Each row below holds a small network's activations on one input, seen along a few directions.
In each table, some parts of the input vary, and every possible input appears once, in random order.
Descriptions start from the smaller parts, as in this example, which fits no table here: line(4) and (point or ring(9) or (values(2) and ring(8))).
Shared parts are said once, and a part with two or three values counts as separate values.

Other details of the inputs shift rows strongly along two fixed directions, in all tables alike. That doesn't count.

A family of inputs:
r1: [  9 -22 -27   3  11  40  -9  -7  53 -12  17]
r2: [  7  31 -25  -2   5  15   3 -25  47  23  23]
r3: [ 11 -45  56   2  -3   4  -4  37 -51 -14 -13]
r4: [ 12 -11  71  -2  -7  19   7  34 -54  11   0]
r5: [  7 -24 -31   7   6  40 -15  -4  51  -6  15]
r6: [ -10   26   -9   -2  -30 -118   10    1  -85    5  -44]
r7: [  9 -22 -26   4  14  37  -9  -4  56 -11  18]
r8: [ 13 -46  60   5   5  -4  -5  38 -48 -13 -11]
r9: [  3 -22  64  -3  21  12  -6  38 -63   4  -3]
r10: [ -4   5   5  -9  15  16  -3   5 -16  10  -1]
r11: [-16  92 -68   0 -14 -70  11 -57  14  18 -13]
r12: [-14  68  13  -3 -30 -96  17 -12 -91   8 -37]
r13: [  7 -23 -33   5   5  42 -14  -1  52  -6  13]
r14: [ -3 -32  20  -3  -4  20  -2  14   6 -13  -1]
r15: [  4 -47  60   7   0   1   3  34 -47 -17  -7]
r16: [  5 -17  30  -2  32  36 -12  17  -6   9  11]
r17: [ 7 16 21 -1 -2  5  6  4 -8 18 12]
r18: [-21  76 -85 -18  -3 -59  11 -51   8  21 -11]
r19: [ -2 -12 -37   3   3  29   4 -15  57  -9  10]
r20: [ -2 -19   5   6   2  -6   6   7   2 -10  -1]
r21: [  5  15  -3   9  11  57  -9 -12  44   0  20]
r22: [-1 31 13  7  1 -2 -1 -6 -7  3  1]
r23: [ -5   2  38 -11   4  -9   3  23 -69   9 -19]
r24: [  2 -38  50   8   2 -19   5  29 -43 -10 -12]
r25: [ -2 -13 -36   5   5  27   2 -17  57  -8  12]
r26: [ -2 -23 -14   2  12  30  -7  -6  62  -9  17]
r27: [ -2 -32  22  -1   0  16  -4  12   6 -15   5]
r28: [  2 -11 -13   6  -4 -16  -8   7  -3  -4  -3]
r29: [-26  52 -82 -15 -30 -76  15 -51  22   3 -20]
r30: [ -2 -31  23   0   3  13  -4  15   9 -14   5]
r31: [  1  -2 -53   4   0   8 -10 -17  48  -4  10]
r32: [-18  84 -33  -7 -31 -77  18 -35 -41  11 -31]
r33: [  8  20 -14  -1   5  37   2 -15  43  17  27]
r34: [  8 -34  42  -2  -9  -8   1  31 -52 -12 -18]
r35: [10  8 -4  0  6 56  0 -8 46 16 28]
Description of these inputs: line(5) and (values(3) or line(4)).
- Changing only the line(5) part turns r9 into r18. The same change can be made to r28. Which row results? => r31
- Change only the values(3) part in r23. List by row number the other rows that result. => r4, r32

A family of inputs:
r36: [-15  64 -95 -10  -8 -26   3 -55  53  12   1]
r37: [ -8  23 -13  -8  -2 -17   3 -10  -9   5 -10]
r38: [ 11 -20  21   5  14  57  -4   9  28  -4  17]
r39: [  9 -24  32   8   9  59  -6  15  30  -1  24]
r40: [ -2 -36  28   3 -11 -49   1  28 -53 -20 -23]
r41: [ -8 -19 -19  -3 -15 -40   8  -6 -11 -16 -15]
r42: [  3 -10   5   4  23  47 -14   1  32  -2  17]
r43: [ -3 -40  29   2 -15 -39   1  28 -51 -15 -26]
r44: [  1  22  -7   1  -9 -14   4  -9  -8   3  -4]
r45: [ 12 -27  20   4  28  55 -13  15  20   3  21]
r46: [ -8   6  27  -1  -3 -19   3  13 -49   2 -13]
r47: [ -2  19  26   2  -8 -44   7   4 -54   1 -19]
r48: [ -3  15  15   3  -8 -24  10   2 -35   3 -11]
r49: [ -3  36 -23  -3 -18 -25   6 -21   8   9  -1]
r50: [  9 -13  29   8  10  37  -6   9  21  -1  18]
r51: [  9 -15  17   3   8  54  -3   5  40   0  23]
r52: [ -4 -11 -35  -2 -16 -39   3  -7   6 -13 -16]
r53: [ 12 -27  26   1  17  46 -11  20   0   4  14]
r54: [ -7  39 -84  -5   8   8   2 -42  69  18  16]
r55: [ -2  15   1 -11  -3 -28   7   3 -36  11 -13]
- What is each input in this table made of? => values(4) and (point or line(4))
- Changing only the values(4) part turns r41 into r52. The same change can be made to r37. Which row results? => r36
- List by row number the other rows that have the values(4) part in common with r42. => r40, r45, r47, r50
